A small network was trained on invented records. Each row is its activation on one of them, seen along a few directions.
Each row is followed by the record's values for the fields N, L, E, K.
Not every record has every field; a missing one is written absent.
The largest differences between rows may come from other fields.
Random noise pushes rows far along 5 fixed directions. That doesn't count. These rows show it; they differ only by the noise:
[-105 -103 490 -39 -213 -266 -214 -273 -326 32 114 106 103 -122 -573 -474 121 -3 -267 479 -63 415 -60 268 -3 106 -307 -65 -360]
[-230 -185 239 246 -534 100 136 -387 -332 -108 758 337 173 -409 -86 -322 -316 -75 -116 489 81 215 -75 279 60 -131 -171 -417 24]
[-17 -57 -432 146 128 19 40 15 246 -413 163 -95 19 7 148 -29 -9 139 151 -228 241 -50 339 -237 -49 45 -201 -82 152]
[-263 -38 187 -38 -394 -229 -74 -241 -198 -158 772 152 112 -157 34 -358 -116 119 -171 385 604 26 37 -37 -150 -62 -180 -613 79]
[-88 -115 150 -62 -68 -169 -90 -131 -43 -142 32 19 -11 100 -132 -258 66 58 -76 67 161 160 163 -38 -95 -16 -236 -21 -213]
[-332 -695 -93 -33 -6 -409 -149 -284 177 -341 -152 300 300 -101 -64 -473 139 393 216 -212 354 319 698 -4 -151 -91 -623 -16 -287]
[-23 -54 29 215 -175 166 116 -171 -112 -168 272 73 8 -131 -102 -127 -153 -104 -39 165 -125 156 6 107 72 -28 -125 -38 -36]

[202 421 -4 311 -26 7 -166 -54 -349 -79 400 -77 121 -523 -631 -154 -43 -63 -266 560 -197 170 -261 306 203 275 22 -283 213] | N=n2, L=absent, E=e6, K=k1
[-269 -183 -132 248 -155 -44 -26 -12 3 -95 442 170 223 -267 245 -62 -72 145 173 161 253 -213 57 -21 -53 218 10 -369 209] | N=n1, L=l1, E=e3, K=k2
[42 -26 127 92 -198 364 203 -104 38 2 -91 177 -169 286 324 134 -262 -280 -7 -162 -155 -30 -95 0 -8 -252 197 180 -55] | N=n2, L=absent, E=e2, K=k1
[234 122 -72 -223 145 190 98 110 140 -19 -488 -192 -185 327 31 244 -12 -147 -61 -354 -330 -50 -50 -51 -29 -92 122 418 -134] | N=n2, L=absent, E=e5, K=k2
[105 94 -566 243 262 204 2 133 233 -312 -55 -29 267 -460 -237 102 114 109 263 -204 -416 102 76 195 83 140 -167 225 261] | N=n1, L=l1, E=e5, K=k1
[116 -63 -23 1 -96 -112 2 78 122 11 -80 -182 95 -110 -153 -106 -72 174 43 160 -21 166 2 97 136 51 -73 -42 -5] | N=n1, L=l1, E=e1, K=k1
[-244 -60 527 -195 -516 -151 -9 -375 -458 94 422 359 152 -42 -75 -240 -101 -182 -287 377 253 107 -169 246 -198 -312 -104 -359 -229] | N=n2, L=absent, E=e5, K=k1
[-28 -7 322 106 -266 142 160 -143 -299 91 179 189 -100 85 178 -17 -247 -260 -8 252 -81 -47 -213 56 187 -55 173 -86 -91] | N=n2, L=absent, E=e7, K=k1
[-102 39 11 70 117 -217 -144 -62 -73 48 89 165 273 -378 -517 -130 182 40 -11 229 -265 92 -145 228 23 254 -179 -79 127] | N=n2, L=absent, E=e3, K=k2
[-150 -130 -149 32 -87 246 185 7 234 -67 203 239 1 -67 503 173 -198 72 297 -327 -6 -179 -66 -89 -104 -119 167 -67 296] | N=n2, L=absent, E=e2, K=k2
[-81 -20 121 461 -205 129 128 -581 -572 -92 -133 411 267 -578 -630 -164 45 -259 -214 306 -698 506 98 630 110 -104 -344 309 -345] | N=n2, L=absent, E=e1, K=k1
[-138 -406 497 -220 -225 74 197 -216 -38 309 -318 266 -185 104 220 11 -178 -14 -64 -134 -185 176 -13 92 -62 -483 92 249 -324] | N=n2, L=absent, E=e2, K=k2
[183 298 -263 -144 291 -363 -292 -37 -49 -284 -325 -366 29 -139 -472 -36 447 198 -325 -39 3 137 306 -16 -74 207 -224 215 -86] | N=n2, L=absent, E=e1, K=k2
[-234 -74 618 -549 -274 -300 -102 -191 -154 77 -256 250 -228 576 244 -180 41 -18 -175 -193 482 -53 181 -71 -434 -463 -45 47 -485] | N=n2, L=absent, E=e5, K=k1
[-375 -95 -246 295 -55 -29 32 -262 -22 -215 499 506 391 -451 93 -87 -26 13 295 -29 151 -161 189 91 -134 -29 -163 -330 283] | N=n2, L=absent, E=e3, K=k1
[377 464 -549 96 -98 335 236 189 98 -276 334 -415 -42 -394 -1 252 -231 51 -133 26 -190 3 19 81 308 -114 121 -29 496] | N=n1, L=l1, E=e1, K=k1
[185 361 411 -340 -170 327 167 162 -208 251 -107 -3 -361 265 2 261 -72 -377 -236 49 -518 -62 -535 152 -18 -176 300 334 -122] | N=n2, L=absent, E=e5, K=k2
[-6 -107 3 -114 313 -123 -192 172 272 163 -440 -66 62 195 -144 -11 286 48 304 -174 -182 -95 67 -98 -11 284 1 264 31] | N=n2, L=absent, E=e3, K=k1
[-189 215 429 -522 152 -266 -219 135 -22 258 -535 -68 -188 422 -14 31 422 39 16 -311 -39 -170 -125 -203 -280 -14 45 488 -228] | N=n1, L=l2, E=e3, K=k2
[51 -555 -226 156 -168 514 421 98 243 81 -98 148 -107 205 667 131 -586 -153 436 -222 -201 -71 99 -145 269 -386 273 123 -17] | N=n2, L=absent, E=e7, K=k1
[-130 171 87 -191 69 -58 32 174 43 121 87 96 7 -4 15 89 150 -5 58 -171 -23 -85 -42 -127 -105 46 -21 66 150] | N=n1, L=l2, E=e3, K=k2
[-226 -314 -368 595 38 189 1 -46 77 6 484 273 375 -543 -40 -151 -70 163 415 204 -94 97 -177 159 190 457 -187 -321 370] | N=n1, L=l2, E=e2, K=k2
[204 32 504 -27 -142 -38 74 -77 -188 189 -397 -204 -304 516 -120 -28 -172 -282 -235 257 -72 132 -182 -25 88 -69 125 83 -411] | N=n2, L=absent, E=e1, K=k1
[-25 -150 -178 22 116 -217 -94 -108 30 -105 -243 40 243 -371 -339 -152 120 174 52 40 -224 148 251 132 81 134 -216 146 59] | N=n2, L=absent, E=e3, K=k2
[120 304 -132 11 3 -1 48 -30 -55 -48 297 -75 22 -153 -87 136 33 -95 -90 113 -22 -233 -20 12 63 43 30 -104 264] | N=n2, L=absent, E=e3, K=k1
[-141 -236 411 -77 -455 -47 193 -280 -200 53 166 313 -103 34 220 -53 -364 -68 -74 101 314 4 108 41 -71 -541 17 -256 -164] | N=n2, L=absent, E=e6, K=k1
[-227 -61 89 70 -173 -239 -22 -461 -367 -162 -90 360 228 -295 -273 -220 161 17 -162 80 32 267 344 228 -191 -243 -391 51 -318] | N=n2, L=absent, E=e1, K=k1
[-28 -52 -103 268 185 -116 -132 -32 -34 -94 -8 114 194 -275 -219 -140 102 122 208 97 -157 151 23 54 219 303 -111 -71 36] | N=n2, L=absent, E=e7, K=k1
[90 87 -40 84 262 -302 -238 -24 3 -69 -346 -279 -10 372 -159 -160 233 -11 -85 64 209 123 42 -245 -59 332 -94 -14 -96] | N=n2, L=absent, E=e2, K=k1
[-391 -83 42 144 -17 90 148 -266 -201 -77 -33 169 -77 289 381 57 51 -250 37 -163 379 -173 269 -180 -278 -262 -107 6 -223] | N=n1, L=l2, E=e1, K=k1
[-60 374 194 17 201 -292 -295 138 -277 175 103 -241 -106 125 -379 -98 386 21 -296 363 76 -122 -311 -34 -151 391 4 -117 -56] | N=n1, L=l1, E=e4, K=k2
[-263 -358 12 320 117 49 27 -364 -58 -15 -449 252 165 20 -136 -201 176 -60 248 -150 -371 301 228 204 38 94 -323 405 -365] | N=n1, L=l2, E=e2, K=k1
[-325 -235 198 -326 9 -606 -418 -183 -123 39 145 291 459 -452 -362 -533 337 438 9 249 300 110 199 180 -153 247 -322 -284 59] | N=n2, L=absent, E=e3, K=k2
[30 -362 -571 146 94 -123 100 -151 262 -485 -175 -115 167 -144 143 54 -73 198 111 -289 138 65 549 -67 49 -92 -260 -13 12] | N=n2, L=absent, E=e1, K=k2
[423 530 491 -155 -135 82 20 11 -430 241 -164 -501 -403 241 -438 146 -66 -433 -685 540 -470 150 -666 171 141 90 305 174 -261] | N=n2, L=absent, E=e1, K=k2
[32 204 88 -263 4 -93 -146 76 -100 149 -89 -52 -181 -25 -270 -85 143 79 -69 33 -43 96 -102 115 -8 9 -31 131 -36] | N=n1, L=l2, E=e6, K=k2
[72 135 -156 2 14 -199 -38 -279 -185 -311 -267 5 -17 32 -195 -103 134 8 -362 -77 183 214 421 2 -186 -275 -287 145 -314] | N=n2, L=absent, E=e1, K=k1
[53 -311 -203 195 -208 84 243 99 249 -96 203 -61 38 25 425 39 -407 138 188 -43 323 -89 141 -238 108 -60 19 -207 94] | N=n1, L=l2, E=e1, K=k1
[82 -418 17 123 -326 61 295 -184 39 -32 -39 176 109 -206 50 -84 -349 51 103 62 -90 276 150 196 200 -208 -91 75 -147] | N=n1, L=l2, E=e1, K=k1
[-120 -521 -54 147 -43 133 89 -222 37 -12 -209 269 424 -523 -200 -121 13 150 131 -229 -590 429 316 435 255 -84 -245 359 -52] | N=n1, L=l1, E=e2, K=k2

Here are new rows. What are their fields?
[-7 156 177 -145 -184 75 89 -114 -148 108 14 136 12 -193 -72 12 -66 -130 -13 -65 -288 77 -47 292 92 -158 27 291 -33] | N=n1, L=l2, E=e3, K=k1
[-81 -21 119 -88 74 -183 -123 -175 -7 -61 -142 140 47 180 96 -108 198 123 6 -174 276 59 98 -175 -237 -54 -125 -34 -117] | N=n2, L=absent, E=e2, K=k1
[-236 -277 289 258 0 186 131 27 -95 300 -135 147 -156 277 202 34 -200 -302 169 93 -78 -179 -198 2 -14 100 161 84 -103] | N=n1, L=l2, E=e3, K=k2
[12 133 75 180 130 53 -100 -115 -142 70 33 81 154 -312 -296 -157 168 59 76 241 -248 177 -169 147 92 296 -37 -28 141] | N=n2, L=absent, E=e2, K=k1
[-65 -26 325 -233 152 -337 -226 88 57 185 -386 28 24 262 -119 -123 318 113 60 -171 73 -56 52 -156 -244 141 -101 325 -290] | N=n1, L=l2, E=e3, K=k1
[50 264 -142 72 46 -337 -131 -224 -153 -245 -44 -124 85 -69 -315 -109 202 61 -219 147 261 105 228 -51 -131 60 -250 -184 -66] | N=n2, L=absent, E=e1, K=k1
[251 203 -700 367 274 147 217 -46 273 -365 52 -356 -107 45 48 204 -11 -38 10 -235 28 15 222 -229 72 118 -1 55 268] | N=n1, L=l2, E=e2, K=k1
[262 383 -116 83 118 -271 -128 -139 -191 -225 6 -426 -14 138 -391 -51 168 -88 -462 330 306 77 34 -109 -15 215 -172 -265 -40] | N=n2, L=absent, E=e1, K=k1
[-18 15 -29 -240 -26 6 -1 -58 30 -104 175 83 32 30 101 9 58 65 -74 -150 298 -153 126 -42 -208 -209 -66 -96 112] | N=n2, L=absent, E=e5, K=k1
[-146 -289 -282 259 156 -292 -297 149 197 -169 181 -22 249 -123 27 -248 61 411 181 110 571 -116 271 -198 -63 342 -200 -478 111] | N=n1, L=l1, E=e6, K=k1
[-21 153 -279 264 116 28 64 -231 -207 -265 -195 101 114 -242 -221 45 151 -89 -35 -89 -208 132 291 97 -58 -55 -248 204 -124] | N=n2, L=absent, E=e1, K=k1
[-99 -394 17 -59 -263 168 166 -97 232 74 -139 213 79 -265 189 0 -163 145 122 -157 -285 187 181 239 113 -359 37 285 -36] | N=n1, L=l1, E=e2, K=k2
[6 328 234 -96 55 -60 -70 89 -61 74 0 -5 -137 174 -19 47 102 -107 23 27 -34 -215 -159 -14 -60 138 183 34 56] | N=n2, L=absent, E=e3, K=k1
[254 172 -478 364 125 161 68 -66 33 -217 305 -278 119 -32 -52 42 -86 -91 -182 106 127 -8 -33 -125 108 159 31 -248 373] | N=n2, L=absent, E=e2, K=k1
[-139 -101 292 -88 -77 -224 -113 -85 -114 96 195 165 77 97 80 -240 -2 39 75 224 218 -9 -121 -45 68 139 18 -283 -77] | N=n2, L=absent, E=e7, K=k1
[147 -6 -113 -59 238 -335 -399 123 -108 36 -76 -262 217 -169 -513 -367 280 203 -97 416 56 269 -18 -31 173 388 -133 -129 -12] | N=n2, L=absent, E=e7, K=k1
[29 -78 731 57 -207 563 346 -197 -312 417 -525 221 -356 283 171 192 -219 -493 40 -39 -808 122 -450 197 29 -322 382 664 -349] | N=n2, L=absent, E=e2, K=k2
[-293 -259 -313 -75 -212 -36 62 -226 199 -247 415 290 321 -365 297 -91 -118 213 244 -262 402 13 313 51 -95 -260 -255 -238 302] | N=n1, L=l2, E=e5, K=k1
[107 -323 93 -206 -41 295 154 89 191 84 -782 50 -167 201 200 154 -160 14 25 -561 -545 286 255 43 187 -448 65 700 -414] | N=n1, L=l1, E=e2, K=k2
[155 30 160 -349 54 -485 -349 41 6 248 -143 -222 223 -481 -799 -285 341 384 -208 223 -349 495 -75 346 211 338 -171 155 -57] | N=n1, L=l2, E=e2, K=k2
